Each row below holds a small network's activations on one record, seen along a few directions.
Each row is followed by the record's values for the fields C, Y, S, K.
Not every record has every field; a missing one is left out.
The largest differences between rows may come from other fields.
Strong random noise was added to every row along 10 fixed directions; ignore it. To show where, here is one row again and again, with new noise each time:
[-136 -104   41  -53   66   24  174  -52   17 -115 -103  157  267 -179
  270   72  134  -89   54  -24  180  341  -66]
[ 217 -353 -221   87  -15  143 -138 -277  118   49  -47   72   91 -345
 -448  317 -482  -84 -286   35 -250 -445 -218]
[ 597 -269  -21   94  -92  -50 -410 -735   33  257 -252  220  317  -11
  301  384  190  168  -75  -37  273 -185  -68]
[ -13  675  -28  125  483  -40  175  239  364 -255   12   67 -536 -315
 -205  438 -336  111  -34  -25 -230   15   41]
[-125 -364 -231  -62 -127   87 -206 -247  -11  264   91   58   -3   14
 -362  125 -239  103 -268   54    6    9 -331]
[-186  191  336  464  163    4  337 -224  109  402  643  -51  189  383
 -295    6  -44  118  127  -24   11  115  410]
[  16 -149 -124 -589 -456  256  375  767  -36 -573  -92  367 -322 -284
  -80 -374  327 -323 -191 -186 -409 -655   67]
[ -93  167 -263  227  -94  316  -85  155  -74  100  159   88 -283 -148
 -250   17 -141  146  -43  -37   17  -76 -197]
[-103   78 -125  -32  185  347  142  -92  100  -30  106  170  136 -172
  -66  231 -195   32   -7  -42  153  318 -236]
[ -61  146   -8  765 -315  322  126  531 -246   20  310  229 -167 -268
 -109 -297  283  -12  107 -135 -114 -555  242]
[-277 -115   69    1  202  635  415 -113   71   -7  296  308  488  137
  -26   14  -58  -65  -51    9  298  538 -211]
[ 466  -76 -145 -202 -349  466  304 -384 -213  -26   61 -131  782 -379
  291 -134  -33 -310  556 -272  202 -122  188]

[  89 -257 -296   77  -85  265 -233 -833 -137  504  -90 -365  270  269
 -259   26 -642  141 -158  258  219  241 -362]  Y: y5 / S: s8 / K: k2
[ 645  222  -12 -443  253 -202   -5 -503  247 -244 -548 -170   56 -220
  295  463 -249  -53   68   53  -81 -126   89]  Y: y9 / S: s4 / K: k2
[ 202  361  421   24   -6 -280  531  375  278 -387  167  -88 -117  103
   -4 -354  196 -371  163 -143 -380 -472  745]  C: c2 / Y: y4 / S: s8 / K: k1
[ -50 -322  -77  148 -233 -434   50 -243 -133  208   35 -207  320 -542
 -121  151 -158  -82  140 -118 -204 -264  204]  Y: y5 / S: s8 / K: k2
[ 229  -63 -499 -588 -419  174 -245  106 -238 -231 -380  -92 -107 -421
  190 -102   31  -96  151 -123   80 -122 -350]  Y: y9 / S: s5 / K: k2
[  77  -99   51  409 -130 -105   -2   73 -144   40   17  -56  151 -320
   23  -27   74  -95  185  -48 -138 -376  221]  Y: y9 / S: s9 / K: k2
[-251 -175  -92  156  -10   23  -15  414  -25  -76  269   -2   19 -351
 -334  -25 -173 -162   80 -116 -245 -215  -34]  C: c2 / Y: y9 / S: s4 / K: k1
[-447 -416  426  -31  217 -261  473  226  103 -364 -294  201  313   85
  330 -188  288 -318 -250  200  -81  295  119]  Y: y5 / S: s8 / K: k2
[-288 -248 -100  204 -136  408  155  432   31 -267   74  534 -176 -186
 -289 -115  155 -105 -477   49  -44 -136 -317]  Y: y9 / S: s7 / K: k2
[-329 -201   27  142   16  -29  354  206   20 -182  230  -21  305 -497
 -318   23 -127 -292   54  -45 -178   31   -3]  Y: y9 / S: s7 / K: k2
[-234    0 -177  214   40  133 -391   92 -137  114  -26 -140 -157  206
  -53 -167  -69   92    5  154  242  356 -401]  C: c2 / Y: y9 / S: s5 / K: k1
[ 592  534  -35  364 -133  198 -224 -202  111  -14 -494  -60 -653  459
  289 -294  -95   77 -274  233   88 -400  145]  Y: y5 / S: s8 / K: k2
[-408 -131 -338  -12 -433  461   52  463 -344  -42   98 -146 -149   25
 -245 -639  -39 -117  -40   81   55   74 -324]  Y: y7 / S: s8 / K: k2
[ 213  174  -54    1 -215 -447 -229  -26  -99  230   44 -206 -294 -113
  -45  110  143  186  223 -131 -176 -408  266]  Y: y9 / S: s9 / K: k2
[-565  -23  270 -126  469 -375   66  359  261 -218 -112  174 -306  279
   45   92  130   44 -313  214  -47  534 -135]  Y: y9 / S: s4 / K: k2
[ -58 -148   77 -197  118  -21   65 -183  -69  120 -203 -304  140  321
   87 -122 -305  -19   19  199 -100  112   40]  Y: y1 / S: s9 / K: k2
[-129 -581  207 -387   88  162  252  306  234 -301  191  616  245  -47
 -248  193  242 -179 -423  -92 -280 -298  -80]  Y: y9 / S: s4 / K: k2
[-704  -44  167  -28    5 -116  540  576   20 -246  318  250   -7 -210
 -159 -112  366 -123  -86  -48  -70  317   37]  Y: y9 / S: s7 / K: k2
[ 377  600  182  633  128  105   90  127   56 -106   26  -83 -162  -19
  126  -77  105   15  221  -15  -41 -352  387]  Y: y7 / S: s8 / K: k2
[ 462  -73  328  494  234  350   74  -46   87 -211 -362  242   75  284
  177  -71   40 -125 -287  288 -134 -501  129]  Y: y9 / S: s9 / K: k2
[-118 -292  163   86  -57 -209    7  -36   58  274  645  215  390 -115
 -257  230  235   28  158 -328  -58 -169  234]  C: c2 / Y: y9 / S: s5 / K: k1
[-260  -81  134   50  -49  180  571  -79 -113   -9  157 -281  453   57
  -68 -333 -209 -301  175  105  -32  204  217]  Y: y9 / S: s5 / K: k2
[  82  114  -81  407 -295  123 -113  -57 -195  302  188  -60 -132  104
 -130 -179  119  188   -3    2   81 -262   95]  Y: y7 / S: s8 / K: k2
[-404 -129   12  667 -183   67   73  149  -87  138  283  250   90 -310
  -86  -39  158  -28 -106  -29  163  106  -52]  Y: y9 / S: s7 / K: k2
[  35  334  -73  -73  285  -66 -133   10  260  -95  -49 -186 -397  149
 -191   86 -388    9  -47   79  -86  121  -71]  C: c3 / Y: y9 / S: s4 / K: k1
[ -17  -18 -302 -104 -476  -13 -309   82   36  253  142  210 -605   75
 -290  -53    7  222 -396 -114  -45 -351 -148]  Y: y4 / S: s8 / K: k2
[  34  201  212 -335  472  -30  167  -16  400 -198  -70  415 -215  187
   80  467   53  176 -311   15  -51  173   -2]  Y: y9 / S: s4 / K: k2
[ -61 -287   35  -30 -263   66  147 -270 -128  188  220 -208  374  200
 -199 -279   -5 -148   60   51   81   63   44]  Y: y9 / S: s7 / K: k2
[  60 -123  130 -261   41   44  417 -166  244  -66  276  -44  314   43
 -342    0 -217 -249  -43  -82 -222 -180  216]  Y: y5 / S: s8 / K: k2
[-389 -133  116   71  179  556  296  650   16 -284  170  493  101   14
    9 -137  150  -88 -204  -19  -46   60 -142]  Y: y1 / S: s6 / K: k2
[   1 -113   84  151  187  -96 -298  178  131 -244 -290  190  -90   71
  215  -19  232  -46 -196  103  137  123 -216]  C: c2 / Y: y7 / S: s8 / K: k1
[ 537  -83  106  162  -46  367 -115 -324  -14  114  -73  163  145  361
   57   -1   77   64 -133   69   30 -455   76]  Y: y9 / S: s5 / K: k2
[ -15  615  -63 -322  266  717   73  136   92  144  463  337 -418  550
 -245  216   12  524 -132  -50  172  252 -232]  Y: y3 / S: s6 / K: k2
[ -98  321 -476 -208   21   30 -310 -118 -157  404  227 -271 -265 -323
 -269  409 -452  414  311 -179   21  188 -275]  Y: y9 / S: s9 / K: k2
[ 155  435  -56   83  332  497  492 -201  339 -199  253   15  242 -257
 -242  217 -509 -178  101 -114   25  130   50]  Y: y5 / S: s8 / K: k2
[-343  300   75 -181   54  163  442  307  -14  -81  286 -171  -24  179
   -6 -344  -98 -137  295  -72  -14  347  202]  C: c3 / Y: y9 / S: s9 / K: k1
[ 441 -150  146 -605 -176 -175  297 -286  134 -160  -56  105  328 -117
  109  184  254 -176   47 -172 -162 -389  329]  Y: y9 / S: s5 / K: k2
[-194 -230  262  302  -67 -126  123  -30  -45  158  116  192  -16  303
 -100  -90  256   96 -289  129  -48  -64  135]  Y: y9 / S: s7 / K: k2
[ 357  172  322   88  396 -143  120 -252  424   20  405  150  161   29
 -293  476 -155  -28   11 -169 -249 -315  390]  C: c3 / Y: y3 / S: s2 / K: k1

Which values does each new row have?
[-113 -444   85  378  -34 -434 -184  -59 -131 -174 -657 -242  117 -120
  274 -222   27 -287 -159  384  -29   46  -92]  Y: y9 / S: s5 / K: k2
[ 612   26  -38 -147   14  285 -262 -501   97   31 -123  167  369  157
  397  125  188   35  147 -151  421   40  -81]  C: c2 / Y: y5 / S: s8 / K: k1
[-428 -158   -8 -135  233   49  103  249  129 -123   37  278  -76  -54
 -136  163  -22   63 -309   40  -30  298 -292]  Y: y7 / S: s8 / K: k2
[-144 -174 -279  -79 -160  504 -128  104 -132  182  327  315   33  -81
 -277  114   51  205  -87 -130  141    1 -396]  Y: y9 / S: s9 / K: k2
[ 352  630 -110  -47   20  345  186  108  113 -341 -368 -132 -537  178
   35 -239 -173  -36 -152  204  -36 -152   -8]  Y: y4 / S: s8 / K: k2
[  34 -249   46  232   34 -552 -474 -202  -97  107 -361   13  165 -248
  496  250  326   99  124   13  229  178  -56]  Y: y9 / S: s4 / K: k2
[-317 -201  -27   91  -17  294  -11   92  -77  247  469  189  173  146
 -178  -46  -35   90   38 -137  118  186  -93]  C: c3 / Y: y9 / S: s4 / K: k1
[ 243  148 -362 -255 -329  173 -486 -168   40  433  508  222 -292  119
 -271  181  118  423   20 -414  210 -186 -145]  C: c3 / Y: y7 / S: s8 / K: k1
[-162  726   92   60  237 -267  413  182  111 -196   94 -281 -251 -230
  -16   97  -18   -2  313  -15  -62  313  264]  Y: y9 / S: s7 / K: k2
[-444   99 -170  427  115  216 -115  382 -134   13   45  343 -223 -339
   52  194  140  258 -107   14  202  304 -357]  Y: y9 / S: s4 / K: k2
[-355 -513   65  186  -30   12  356  200 -104 -239  -56  238  418 -587
  -66   89   30 -266 -162   37 -165  -33  -84]  Y: y9 / S: s7 / K: k2
[ 434  365 -132  346  -22  336  -23  165  -76 -123  -40  -10 -131 -395
  -20   90 -110  -17  226 -101 -157 -577  125]  Y: y9 / S: s9 / K: k2
[ -95  258  114 -257  149  192  226  -82  215  -69  -10 -139 -436  812
 -342 -271 -135   43 -395  362   -4  269 -126]  Y: y9 / S: s7 / K: k2
[ -56  459 -115  121   27   51  -43  165  -50  -88 -133  -76 -269  -32
  282 -132  152   92  183  -11  256  296  -58]  Y: y5 / S: s8 / K: k2
[ 224  -38 -122 -521  228 -143 -236 -403  277  153   26 -368 -162  296
 -523  255 -668   39 -107   98 -271  -96 -138]  C: c2 / Y: y9 / S: s9 / K: k1
[-589 -142  228  -49  117 -170  151  187  140   18  155  154 -274  571
 -260 -183  254   81 -448  251   42  449 -165]  Y: y9 / S: s7 / K: k2
[-231 -130 -135 -577 -341  -48   76  -29 -112  110  -30  -28  -31   99
  228 -202   66  -20   48  -85  139  296  -43]  Y: y9 / S: s9 / K: k2
[ 502  520    1   31 -304  115   14 -160  -77  242  367 -190 -193  265
 -133 -145  194  168  322 -195   14 -445  406]  Y: y9 / S: s7 / K: k2
[ 366   75   70  228 -289   95  -24 -356 -174  115 -164 -213  109  351
  184 -360  233  -46   59  176  212 -104  135]  Y: y9 / S: s7 / K: k2
